Each row below holds a small network's activations on one input, seen along a few directions.
In each table, some parts of the input vary, and every possible input appears once, in random order.
Descriptions start from the smaller parts, as in this example, which fits no table here: one of 6 places along a line, together with either a single point or one of 9 places along a line or (one of 3 separate values, together with one of 8 places around a ring).
Shared parts are said once, and a part with two or three values counts as separate values.
In the rows, 128 means zero.

Other details of the inputs shift rows strongly along two fixed directions, in all tables alike. That doesn't count.

Rows:
row 1: [141 178 145 186  79  80 184 124 144 128  75 153 145  93]
row 2: [124 162 160 184  77  97 158 122 144 123  95 148 169  89]
row 3: [115  78 109  66 141 146  88 132 110 131 189 129 118 144]
row 4: [152  96 149 163 149 200 137  63 110 113 146 111 133 132]
row 5: [123  94 113  73 148 163  66 137 125 118 160 106 145 166]
row 6: [160  95 163 145 110 211 114  56 123 122 142 105 148 147]
row 7: [142 109 103  80 179 161  87 141 113 108 137 107  98 157]
row 8: [152 130 164 181  97 169 145  82 127 116 119 120 147 108]
row 9: [104 134 113  90 140  96 109 159 143 148 127 111 111 150]
row 10: [157 118 158 165  93 150 168  75 107 109 128 171 140  89]
row 11: [ 96 124  96  93 131  80 122 184 124 131 161 143 115 104]
row 12: [134 138 171 169 100 147 152  87 136 154 109 135 131 131]
row 13: [104 163  83 120 148  39 162 185 140 140 104 141 115 124]
row 14: [ 90 177 109 127 127  48 142 203 149 159 105 134 106 115]
row 15: [107 167  94 110 121  46 128 198 144 123  97 149 142 117]
row 16: [142 140 171 177 106 147 151  87 130 123 106 126 132 105]
row 17: [139 113 101  88 181 168  92 149 112 121 139 117  94 162]
row 18: [119  88 101  86 176 157  99 120 121 137 165  98 116 172]
Each input here is: one of 3 separate values, together with either a single point or one of 5 places along a line.
Change only the choice among 3 separate values in row 6. List by row number the other rows that result.
> row 1, row 8

Rows:
row 19: [160 145 164 178 113 155 173  83 124 110  97 121 125  97]
row 20: [124 184 155 185  87  76 186 108 163 152  66 117 137 106]
row 21: [138  90 111  61 172 172  77 118 120 117 142 107 123 180]
row 22: [ 97 112 124  92 129 129  98 155 131 131 161 124 137 120]
row 23: [122  93  96  97 176 166 106 130 112 116 167 117 141 149]
row 24: [140 143 168 186 125 158 157  84 129 125  98 111 138 110]
row 25: [157 106 155 180  98 165 158  50 122 122 131 129 163 135]
row 26: [115 143 111 124 149 122 101 180 131 134 125 126 120 143]
row 27: [109 186  91 110 119  51 144 217 142 141  95 152 112 110]
row 28: [113 183 165 186  85  56 190 121 147 140  66 172 160  89]
row 29: [114 105  93 111 164 127 111 149 120 121 162 123 136 143]
row 30: [112  83 128  92 143 171  72 135 118 117 184 112 130 136]
row 31: [ 89 143 115  97  94  48 115 181 151 154 144 125 134 124]
row 32: [137 141 148 180  81 112 189  78 140 140 104 143 170 115]
row 33: [ 70 174 103 108 125  15 175 195 148 196 116 158  85 117]
row 34: [155 110 106  98 160 186  82 146 106 104 151 120 102 149]
row 35: [176  91 181 160 115 209 123  27 116 107 122 127 148 152]
row 36: [164 131 167 161 103 151 160  67 114 104  99 161 142 103]
row 37: [117 102 127  79 119 144  91 130 130 136 165 107 139 143]
row 38: [134 124 109 106 142 146  89 154 135 135 129 110 115 169]
row 39: [139 140 174 184 106 127 154  84 127 119 100 155 152 112]
row 40: [105 151  72 103 130  40 159 192 134 134 124 152 127 102]
row 41: [128 139 101 109 159 106 119 169 128 114 128 104  92 126]
row 42: [113 146 109 113 151 128 107 179 130 137 119 126 125 141]
row 43: [109 108 105  74 121 122 100 160 119 121 160 132 118 110]
row 44: [132 132 167 173  56 114 159  97 127 122 126 159 143  72]
row 45: [108 146  73 114 129  36 152 192 133 131 132 151 122 104]
row 46: [134 121 105  90 150 109 106 151 115 106 132 141 108 133]
row 47: [123  79 116  84 181 172  96 125 106 152 184 116  71 167]
row 48: [164 103 176 184 145 225 123  49 112 104 129  95 131 131]
row 49: [149 144 163 185 106 142 152  72 144 131  97 102 130 127]
row 50: [152  95 116  87 162 216  73 119 120 124 141  97 120 182]
What is each input in this table made of?
> one of 2 separate values, together with either a single point or (one of 3 separate values, together with one of 5 places along a line)
The inputs of row 20 and row 49 match in every part but the choice among 2 separate values. If row 36 is changed in the same way as row 20 into row 49, which row does it become?
> row 46
Change only the choice among 3 separate values in row 29. List by row number the other rows that result.
> row 25, row 45
Change only the choice among 2 separate values in row 29. List by row number the other rows that result.
> row 23

Rows:
row 51: [129  68 119  98 130 158 121  94 102 116 193 136 131 119]
row 52: [142 161 147 161 104 104 158 110 145 134  72 141 141 132]
row 53: [118 127  73  47 186 109  77 186 132 127 124 103 105 183]
row 54: [146 126 108 100 153 149 106 132 128 126 113 114 118 166]
row 55: [112  80  86  64 147 128  86 152 110 107 186 134 142 131]
row 56: [161  85 163 164  84 192 147  44 103  99 159 154 173  97]
row 57: [ 70 180 113 141 110  14 167 192 166 184 107 135 124 117]
row 58: [165 172 166 219 112 140 180  91 133 112  65 133 136 102]
row 59: [158  38 148 120 136 240 113  39  83 101 206 141 146 130]
row 60: [124 123  82  86 210 139 102 170 116 125 140  90  67 157]
row 61: [147  87 152 110 120 206  83  95 107 105 160 129 133 129]
row 62: [ 84 142  73  71 156  74  87 216 151 150 138  92 117 157]
row 63: [ 99 145 135 124  96  76 145 163 134 157 135 164 116  99]
row 64: [128 148 157 152  68 112 144 128 133 132 117 157 142  91]
row 65: [152 165 167 219 122 140 194  85 126 135  78 143 120 104]
row 66: [118 103 113  95 160 163  75 137 131 125 151  85 130 166]
row 67: [123 156 128 135 123  78 165 127 143 156  97 135 105 136]
row 68: [121  85 107  85 133 138 104 127 109 104 178 138 150 122]
row 69: [ 98 172 157 187  80  50 192 123 162 173  99 131 133  97]
row 70: [103 144 118 140  79  43 164 152 136 129 133 171 164  84]
row 71: [177 142 169 204 134 196 155  65 120  98  84 120 132 118]
row 72: [125 104 124 110 153 170  84 125 130 125 150  86 135 161]
row 73: [149 173 144 185 130 119 166 121 136 114  71 127 128 108]
row 74: [120 128  71  52 186 109  76 190 132 129 126 104 103 185]
row 75: [155 130 104 123 183 179 104 141 116 103 116  97 102 150]
row 76: [128  76 127  72 145 182  82 123 104 126 188 118  95 135]
row 77: [161 103 191 161  82 205 125  54 111 106 137 143 152 103]
row 78: [ 94 162  83  87 157  42 136 198 146 167 106 138  97 157]
row 79: [151 120 185 170  73 171 136  76 120 115 129 152 150  97]
row 80: [ 83 192 128 157  87  14 166 180 173 163  82 129 150 106]
The inputs of row 69 and row 67 match in every part but one. If row 66 is changed in the same way as row 69 into row 67, which row does it become?
> row 52
What is each input in this table made of?
> one of 5 places along a line, together with either one of 2 separate values or one of 4 places along a line
Start at row 59 and move only the place on the line of 5, one step at a time. The first step leads to row 63. Which rows follow, in order?
> row 57, row 78, row 65
Change only the choice among 2 separate values in row 63. List by row number the other rows that result.
> row 76
